Each row below holds a small network's activations on one input, seen along a few directions.
Each table varies a few parts of the input and shows all the possible inputs, shuffled.
A made-up example of a description, with smaller parts first: one of 8 places around a ring, together with either a single point or one of 11 places along a line or (one of 3 separate values, together with one of 4 places along a line).
Shared parts are said once, and a part with two or three values counts as separate values.
In the rows, zero is written as 128.

Other details of the inputs shift rows strongly along two fixed directions, in all tables alike. That doesn't count.

Table:
x1: [120 118 134 128 119 131 123 127 136 126 120 135 128]
x2: [118 125 135 136 119 130 127 132 140 122 122 137 121]
x3: [122 122 125 123 140 117 117 139 129 130 128 148 118]
x4: [121 116 134 130 130 129 127 124 139 134 125 140 131]
x5: [115 123 123 126 118 119 124 123 120 129 127 132 136]
x6: [124 127 123 132 135 119 117 137 119 129 132 150 122]
x7: [151 165  94  62 229 177 192 140 121 186 158 117 222]
x8: [196 174 144 143 124 129 145 120 120  97 126  36  80]
x9: [122 127 134 145 117 130 124 125 133 129 129 139 125]
x10: [119 122 136 134 123 128 125 128 143 131 126 139 124]
x11: [117 116 124 117 128 110 117 130 127 131 132 132 124]
x12: [116 124 131 127 114 120 128 120 120 128 129 135 131]
x13: [199 174 138 152 129 146 143 123 116 102 127  46  96]
x14: [119 121 121 129 117 114 116 124 118 124 130 130 127]
x15: [122 117 129 123 125 137 127 132 137 129 121 143 132]
x16: [125 122 127 135 119 139 125 129 126 126 123 143 132]
x17: [120 120 131 131 124 138 127 134 138 125 120 139 125]
x18: [120 120 122 128 121 111 115 129 117 128 135 132 125]
x19: [117 117 124 120 121 112 117 126 129 124 127 128 123]
x20: [118 129 132 142 116 133 128 130 130 123 127 140 127]
x21: [113 118 126 117 122 117 125 124 130 129 123 131 132]
x22: [121 119 131 137 126 131 127 122 129 134 129 144 136]
Description of these inputs: one of 2 separate values, together with either a single point or one of 4 places along a line or one of 6 places around a ring.
Changing only the choice among 2 separate values turns x7 into x17. The same change can be made to x6. Which row results? -> x3
Change only the choice among 2 separate values in x21. List by row number the other rows that result. -> x5
Change only the place on the ring of 6 in x10. List by row number the other rows that result. -> x1, x2, x4, x15, x17

Table:
x23: [172 160 122 110 166 149 154 132 126 133 135  78 137]
x24: [ 84 113 103  60 183 142 159 130 135 184 143 173 217]
x25: [ 97 109 128 131 122 132 124 125 131 141 127 171 150]
x26: [ 65  74 131 140  82 114  91 127 134 124 111 203 126]
x27: [173 155 144 160 124 138 132 131 132 104 124  85  84]
x28: [175 155 140 156 120 136 127 133 131  99 121  78  81]
x29: [142 142 131 120 139 138 146 122 131 135 132 105 140]
x30: [ 93 103 133 132 117 127 120 125 141 139 124 174 142]
x31: [140 146 108  93 184 154 158 141 127 158 143 130 176]
x32: [160 154 111 104 158 105 133 128 102 130 146  79 125]
x33: [143 128 151 181  57 112 100 118 123  75 105  95  58]
x34: [168 163 125 119 153 147 158 123 119 133 138  78 143]
x35: [103 102 146 174  76 118  94 130 135 103 112 170  87]
x36: [ 76  89 119 110 112  80  95 127 124 135 131 174 128]
Changing only one part turns x36 into x32. The same change can be made to x29. Which row results? -> x34
What do these inputs look like to the network? -> one of 2 separate values, together with either a single point or one of 6 places around a ring
Change only the place on the ring of 6 in x35. List by row number the other rows that result. -> x25, x26, x31, x33, x34
